A small network was trained on invented records. Each row is its activation on one of them, seen along a few directions.
Each row is followed by the record's values for the fields J, D, W, Y, L, H, N.
Not every record has every field; a missing one is written none.
The largest differences between rows may come from other fields.
In the rows, zero is written as 128.
[166 124  17  84 118 108 102  42 155 148 135  66 120  58 177 157  87 121
  75 104 113 176 140 132 119] -> {J: j2, D: d2, W: w2, Y: y2, L: l8, H: h4, N: none}
[129 131 153 131 118 114 150 143 127 122 126 119 112 115 126 134 145 133
 156 100 121 122 138 124 147] -> {J: j2, D: d1, W: none, Y: none, L: l10, H: h3, N: n3}
[109 109 120 128 127 109 115 150 152 125 142 128 110 107 169 134  97 141
 136 109 135 116 126 136 152] -> {J: j2, D: d1, W: none, Y: none, L: l8, H: h2, N: n6}
[172 115 114 106 170 151 121 134 179 146 117 119 140 103 114 129 181 105
 131 130 175 143 145 104 152] -> {J: j1, D: d2, W: w2, Y: y2, L: l5, H: h4, N: none}
[102 148  98 121 131 133  91 142 115 116 136 120 146 130 140 134 124 156
 135 122 125 163 163 120 102] -> {J: j1, D: d1, W: none, Y: none, L: l5, H: h2, N: n5}
[140 101 133 136 158 139 136 158 135 111 134 135 132 148  91 142 152 125
 165 133 147 139 145 142 141] -> {J: j1, D: d1, W: none, Y: none, L: l5, H: h1, N: n5}
[127 123 153 113 147 111 151 156 132 114 145 117 117 141 125 111 144 137
 158 103 123 113 133 107 141] -> {J: j2, D: d1, W: none, Y: none, L: l3, H: h3, N: n3}
[138 113 113 125 151  93 110 131 145 134 137 101 145 100 157 129 124 105
 125 122  88 135 137 129 118] -> {J: j2, D: d1, W: none, Y: none, L: l2, H: h4, N: none}
[139 110 166 115 164 144 170 166 147 105 130 137 123 166  95 120 171 135
 161 137 157 117 143 123 148] -> {J: j1, D: d1, W: none, Y: none, L: l3, H: h3, N: n3}
[ 91 126  94 103 123 118  99 109 117 112 136 120 146 115 166 140  91 151
 112 115 128 164 166 134  99] -> {J: j1, D: d1, W: none, Y: none, L: l8, H: h2, N: n5}
[106 135 152 141 132 138 119 132 130 132 129 118 157 147 116 119 144 145
 111 132 118 129 174 103 127] -> {J: j1, D: d1, W: none, Y: none, L: l7, H: h2, N: n3}
[142 122  76 150 109 110  96 121 128 130 141 115 100 108 132 143  68 147
 121 145 100 151 120 154 115] -> {J: j2, D: d2, W: none, Y: none, L: l2, H: h2, N: n6}
[119 135 177 119 141 146 144 138 152  89 132 158 115 132  82 134 161 104
 128 103 147  70 118 109 106] -> {J: j1, D: d2, W: w2, Y: y1, L: l4, H: h3, N: n3}
[136 155 146 113 121 134 170 143 132 114 104 139 112 142 107 131 132 119
 155 141 146 136 146 128 140] -> {J: j1, D: d2, W: none, Y: none, L: l10, H: h3, N: n3}
[162 146  98 102 130 127 112  99 169 175 127  88 121  97 130 120 145 131
  91 133 135 166 114 113 133] -> {J: j2, D: d2, W: w2, Y: y2, L: l7, H: h4, N: none}
[129 129 106 133 109 111 124  92 113 155 133  91  99 123 119 151 109 151
 110 138  95 166 130 165 121] -> {J: j2, D: d2, W: none, Y: none, L: l7, H: h1, N: n1}
[135 136 113 156 104 130 131  81 109 136 149 115 116 119 109  66 122 121
 126 120 153 169 113 167 134] -> {J: j2, D: d2, W: w2, Y: y2, L: l6, H: h1, N: n1}
[140 127  57  98  46 123  98 122  92 167 159 110 136 128 145 148  95 139
  76 132  79 173 147 142 117] -> {J: j2, D: d2, W: w1, Y: y1, L: l7, H: h2, N: n9}
[159 141 121 136 147 115 128 126 157 143 132 110 142 121 141 127 140 136
  93 140  85 148 131 137 149] -> {J: j2, D: d2, W: none, Y: none, L: l7, H: h4, N: none}
[162 110 148 162 150 150 124  97 121 141 124 161 124 125 100  48 127 135
 146 121 135 137 120 145 151] -> {J: j2, D: d2, W: w2, Y: y2, L: l2, H: h1, N: n1}
[ 86 111 120 126 115 102 128 107 145 125 163 139 167 131 159 132 119 136
 126  98 119 152 145 118 135] -> {J: j2, D: d1, W: none, Y: none, L: l9, H: h2, N: n5}
[147 160 163 132 143 129 118 128  83  96 113 155 132 144 103 146 167 120
 131 121 143 107 122 101 167] -> {J: j1, D: d2, W: w1, Y: y1, L: l10, H: h3, N: n3}
[113 110 158 129 137 109 128 151 128 144 136 113 125 136 107 122 140 129
 147 113 114 129 123 128 138] -> {J: j2, D: d1, W: none, Y: none, L: l7, H: h1, N: n5}
[126 122 216 146 153 107 151 157 133 167 119 157 134 176  87  87 194 117
 207 183 189  91  73  59 112] -> {J: j2, D: d2, W: w1, Y: y2, L: l7, H: h1, N: n5}
[131 156 154  93 133 132 101 113 151 151 143 186 141 142 108 125 113 118
 132 153 148 116 168 138  95] -> {J: j1, D: d2, W: w2, Y: y1, L: l2, H: h2, N: n1}
[103 151 100 134 145 150 104 174 130 122 122 118 104 121 143 146 121 149
 145 133 143 134 124 125 129] -> {J: j1, D: d1, W: none, Y: none, L: l5, H: h2, N: n6}
[158 146 177 131 138 153 166 153 130 156  98 130 139 200 118 107 137 114
 145 126 171 119 130 132 108] -> {J: j1, D: d2, W: w1, Y: y2, L: l7, H: h1, N: n3}
[141 137 157 106 149  93 103 130  90 120 140 153 114 149 124 133 162 132
 138 110 132 115 110 111 165] -> {J: j2, D: d2, W: w1, Y: y1, L: l3, H: h3, N: n1}
[124 116 179 131 135 121 133 146 136 138 137 100 129 137 111 119 143 131
 151 114 121 123 129 121 138] -> {J: j2, D: d1, W: none, Y: none, L: l7, H: h1, N: n3}
[119 127 155  87 140 157 142 154  77 130 125 143  95 146 149 115 152 123
 140 148 142 119 123 117 127] -> {J: j1, D: d1, W: w1, Y: y1, L: l3, H: h3, N: n1}
[103 126 114 147 141 159 157 131 130 123 127 124 168 103 132 154  97 158
 106 122 124 121 106 120 152] -> {J: j1, D: d1, W: none, Y: none, L: l9, H: h2, N: n7}
[118 106 164 131 115 118 145 144 153  87 123 118 106 132 123 124 152 126
 152  97 122 113 116 110 130] -> {J: j2, D: d1, W: none, Y: none, L: l4, H: h3, N: n3}
[118 126 174 144 156 141 144 141 120 125 119 110 135 144  95 119 144 125
 134 134 128 113 142 112 136] -> {J: j1, D: d1, W: none, Y: none, L: l7, H: h1, N: n3}
[104 131 168 122 129 147 145 148 138  76 102 122 106 135 119 125 151 134
 150 123 147 126 111 111 107] -> {J: j1, D: d1, W: none, Y: none, L: l4, H: h3, N: n3}
[105 136 100 147 127 171 117 114 104 139 167 144 133 110 120 104 154 145
 102 140 101 112 173 131 108] -> {J: j1, D: d2, W: w2, Y: y1, L: l7, H: h2, N: n5}
[117 138  83 130  85 108  99  83 124 162 144  98 121 126 140 151 110 171
  87 136  85 182 163 155 113] -> {J: j2, D: d2, W: none, Y: none, L: l7, H: h2, N: n1}
[152 123 160 103 171 128 121 161 112  98 134 176 133 186  84 136 189 127
 147 137 166 119 107 116 170] -> {J: j1, D: d2, W: w1, Y: y1, L: l3, H: h3, N: n5}
[105 101 147 161 167 179 129 174 171 146 113 192 112 171  94  55 182 115
 160 153 187 103 101 137 164] -> {J: j1, D: d1, W: w2, Y: y2, L: l2, H: h2, N: n6}
[105 120 142 137 138 100 120 117 132 123 149 102 117 138 141 115 116 123
 123 116 120 120 132 132 150] -> {J: j2, D: d1, W: none, Y: none, L: l6, H: h1, N: n5}
[142 135  36 149  98 110  98 127 121 125 153  95  96 103 133 167  77 148
 115 122  97 167 128 153 119] -> {J: j2, D: d2, W: none, Y: none, L: l5, H: h2, N: n6}
[164 139 150 142 135 111 138 134 162 115  97 163 128 112 139 107 139 138
 103 139  89 135 115 131 150] -> {J: j2, D: d2, W: none, Y: none, L: l1, H: h2, N: none}
[169 151  87 145 117 114 133 122 131 174 125  88 141 146 168 137 131 130
  78 111 108 159 114 163  90] -> {J: j2, D: d2, W: w1, Y: y2, L: l7, H: h4, N: none}
[112 117 160 143 134 137 156 140 137  74 106 128 113 138 106 124 153 119
 136 116 131 103 130 101 128] -> {J: j1, D: d1, W: none, Y: none, L: l4, H: h3, N: n3}
[106 145 134 143  90 129 122 113 150 131 107 145 130 129 135 133 125 130
 146 130  88 146 136  86 106] -> {J: j2, D: d2, W: none, Y: none, L: l1, H: h1, N: n3}
[ 91 121  51 130  98  99  95 103 143 129 133  69 114 100 174 150  67 138
  79 109  84  98 130 161 146] -> {J: j2, D: d1, W: none, Y: none, L: l8, H: h2, N: n2}
[133 151 180 118 155 121 135 153 152 124 108 190 137 102  98 116 160  93
  99 128 126  86 111 122 106] -> {J: j1, D: d2, W: w2, Y: y1, L: l1, H: h2, N: none}
[125 124 182 107 122 127 133 142 168 102 149 149 108 125  99 134 160 111
 145  83 139  80 104 118 107] -> {J: j2, D: d2, W: w2, Y: y1, L: l4, H: h3, N: n3}
[155 130 142 134 124 131 155 115 149 103 109 139 111 141 119 123 123 140
 135 117  96 120 132 115 156] -> {J: j2, D: d2, W: none, Y: none, L: l1, H: h3, N: n3}
[119 104 174 106 153 132 145 107 165 143 139 147 137 116 125  98 143 116
 163  96 190 123 103  84 167] -> {J: j2, D: d2, W: w2, Y: y2, L: l9, H: h1, N: n5}
[113 150 143 118 154 127 122 156 133 138 114  97 141 113 137 127 151 124
 107 148 124 155 121 131 107] -> {J: j1, D: d1, W: none, Y: none, L: l7, H: h4, N: none}
[123 141 148 143 138 133 161 139 110 109 108 128 118 122 110 134 145 126
 140 120 128 112 152 115 145] -> {J: j1, D: d1, W: none, Y: none, L: l10, H: h3, N: n3}
[130 110 154  87  74 158 129 139 135  97 108 170 127 167 138 108 144 117
 119 154 129 128 138 108 112] -> {J: j1, D: d2, W: w1, Y: y1, L: l4, H: h1, N: n3}
[127 134 142 151 149 186 148 117 102 126 160 123 116 110 104 102 157 125
 130 143 118  90 148 132 118] -> {J: j1, D: d2, W: w2, Y: y1, L: l7, H: h1, N: n3}
[122 134 134 118 139 120 117 155  97 124 112 125 133 107 114 122  87 128
 150 137 135 136 133 135 109] -> {J: j1, D: d1, W: none, Y: none, L: l2, H: h1, N: n9}
[ 85 145  67 113  93  93  89 114 138 130 102  77 169 126 137 141 121  94
 168 109  82  93 126 191 161] -> {J: j2, D: d1, W: none, Y: none, L: l6, H: h4, N: n2}
[159 145  79 136 135 101 124  89 152 118 147  87 146 106 168 139 114 113
  91 132  85 146 150 145 151] -> {J: j2, D: d2, W: none, Y: none, L: l6, H: h4, N: none}
[158 134 110  99 107 142 138  82 159 137 103 115  89 114 110 121 126 133
 130 108 139 140 116  92 139] -> {J: j2, D: d2, W: w2, Y: y2, L: l1, H: h3, N: n3}
[143 120  94 101  53 141 114 100 113 126 130 139 121 142 156 132 116 138
  95 133  75 151 137 123 111] -> {J: j2, D: d2, W: w1, Y: y1, L: l1, H: h1, N: n3}
[109 141 180 121 149 150 133 149 120 126 116 100 127 141 109 121 141 139
 146 139 144 136 125 122 115] -> {J: j1, D: d1, W: none, Y: none, L: l7, H: h1, N: n3}

Which values does each new row have?
[150 147 153 161 136 145 174 146 100 136  91 137 128 156 136 125 152 122
 135  90 154  94 145 122 123] -> {J: j1, D: d1, W: w1, Y: y2, L: l10, H: h3, N: n3}
[114 156 155 121 132 143 150 147 111 111 104 120 111 119 123 136 143 141
 153 126 145 135 134 125 124] -> {J: j1, D: d1, W: none, Y: none, L: l10, H: h3, N: n3}
[140 116 193 106 147 178 117 150  94 115 127 137 130 150 142  99 132 112
 166 162 147 110 117 113 112] -> {J: j1, D: d1, W: w1, Y: y1, L: l2, H: h1, N: n3}
[111 183  34 124  78 117  82  77 155 144 170  75 108 113 134 165  73 129
  55 133  94  91 110 187 119] -> {J: j2, D: d2, W: w2, Y: y1, L: l6, H: h2, N: n2}
[135 141 178 123 140 164 127 110 166 177 115 108 115 124  99 110 151 113
 173 133 162 128 106  59 139] -> {J: j2, D: d2, W: w2, Y: y2, L: l7, H: h1, N: n3}
[125 153 197  92 151 148 168 121 166 115 159 181 154 154  95 123 123  93
 154 135 189 108 109 130 116] -> {J: j1, D: d2, W: w2, Y: y1, L: l9, H: h1, N: n3}
[138 139 120 138 111 159 154 121 109 122 167 132  94  80 134 117 158 133
 152 109 111  98 144 144 129] -> {J: j2, D: d2, W: w2, Y: y1, L: l10, H: h3, N: n3}
[151 131  87 116 130 148  91 108 171 164 122 123  88 107 136 120 103 154
 133 139 152 130 110 108 149] -> {J: j2, D: d2, W: w2, Y: y2, L: l2, H: h2, N: n6}
[121 114 133 164 152 126 111 155 119 120 117 143 119 114 114 122 100 122
 134 147 128 106 139 119 133] -> {J: j1, D: d1, W: none, Y: none, L: l2, H: h2, N: n6}
[116 102 117 142 122 131  95 126 127 145 145 151 159 127 113  50 136 127
 142  90 128 149 138 118 120] -> {J: j2, D: d1, W: w2, Y: y2, L: l2, H: h2, N: n5}
[119 147 156 105 170 126 146 136 116 135 143 167 108 127  90 131 149 117
 125 115 142  78 140 123 119] -> {J: j1, D: d2, W: w2, Y: y1, L: l3, H: h3, N: n1}
[124 145 141 126 153 148 122 146 112 102 128 101 129 129 123 131 126 137
 163 125 142 141 137 122 111] -> {J: j1, D: d1, W: none, Y: none, L: l5, H: h1, N: n3}
[114 126 161 125 166 136 115 145 111 114 115 132 128 133 118 110 115 134
 165 146 139 131 124 130 106] -> {J: j1, D: d1, W: none, Y: none, L: l2, H: h1, N: n5}
[147 118 134 183 149 138 122 162 108 147 101 151 127 147 140 117 105 117
 126 115 152  91 132 127 109] -> {J: j1, D: d1, W: w1, Y: y2, L: l2, H: h2, N: n6}
[103 133  96 131 105 108 113 141 104 150 121 120 157 115 107 139 108 138
  88 119  99 143 178 119 127] -> {J: j1, D: d1, W: none, Y: none, L: l7, H: h2, N: n9}
[128 129 187 139 133 112 135 134 139 109 153 105 138 135 132 102 131 116
 164 121 147 113 137 124 149] -> {J: j2, D: d1, W: none, Y: none, L: l6, H: h1, N: n3}
[120 116 179 100 109 175 143 160 112  83 114 136 105 151 138 116 164 109
 145 136 148 111  99 102 113] -> {J: j1, D: d1, W: w1, Y: y1, L: l4, H: h3, N: n3}
[ 97 111 127 157 157 159 134 125 105 150 114 127 122 146  74  64 152 117
  96 104 134 132 112 119 139] -> {J: j1, D: d1, W: w2, Y: y2, L: l7, H: h1, N: n5}
[126 145 160 110 121 109 133 128 126 156 143 160  98  94 106 154 150 119
 139  93 132  96 132 148 128] -> {J: j2, D: d2, W: w2, Y: y1, L: l10, H: h3, N: n1}
[168 140  41 167  97 122 111 135 110 152 136 105 107 138 159 158  84 144
 110  92 123 149 121 161  97] -> {J: j2, D: d2, W: w1, Y: y2, L: l5, H: h2, N: n6}
[128 152 166 101 173 140 151 151 131 117 153 158 126 142  84 121 152 115
 136 109 147  70 133 105 116] -> {J: j1, D: d2, W: w2, Y: y1, L: l3, H: h3, N: n3}
[146 132 174 118 155 139 140 137 139 110 115 141 134 158 105 102 107 114
 173 164 147 126 141 125 122] -> {J: j1, D: d2, W: none, Y: none, L: l2, H: h1, N: n3}
[120 124 169 104 136 147 110 153 167 156 156 173 156 155  71 140 175 133
 119 133 155 116 151 143 113] -> {J: j1, D: d2, W: w2, Y: y1, L: l7, H: h2, N: n5}
[127 116  94 128 157 147 102 122 112 133 108 113 146  87 125  73 132 104
 110 119 128 166 110 142  85] -> {J: j1, D: d1, W: w2, Y: y2, L: l2, H: h4, N: none}
[ 99 135 159 120 151 138 127 154 112 133 115 112 122 140 105 124 138 138
 142 138 137 142 119 130 115] -> {J: j1, D: d1, W: none, Y: none, L: l7, H: h1, N: n5}
[130 154 162 137 137 124  86 123 104 143 133 141 134 159  98 148 150 110
 154 142 121 140  75  95 140] -> {J: j2, D: d2, W: w1, Y: y1, L: l7, H: h1, N: n5}
[108  94 116 118 141  95 116 104 127 120 144 109 112 119 158 131  88 137
 113  97 107 129 134 141 135] -> {J: j2, D: d1, W: none, Y: none, L: l8, H: h1, N: n5}
[107 120 154 142 157 129 139 146 112 132 118 122 130 142  91 123 140 123
 130 132 122 120 136 119 136] -> {J: j1, D: d1, W: none, Y: none, L: l7, H: h1, N: n5}
[128 150 183 111 135 142 102 138 110  63 106 149 120 157 112 137 173 128
 141 124 161 121  81  97 129] -> {J: j1, D: d2, W: w1, Y: y1, L: l4, H: h3, N: n3}
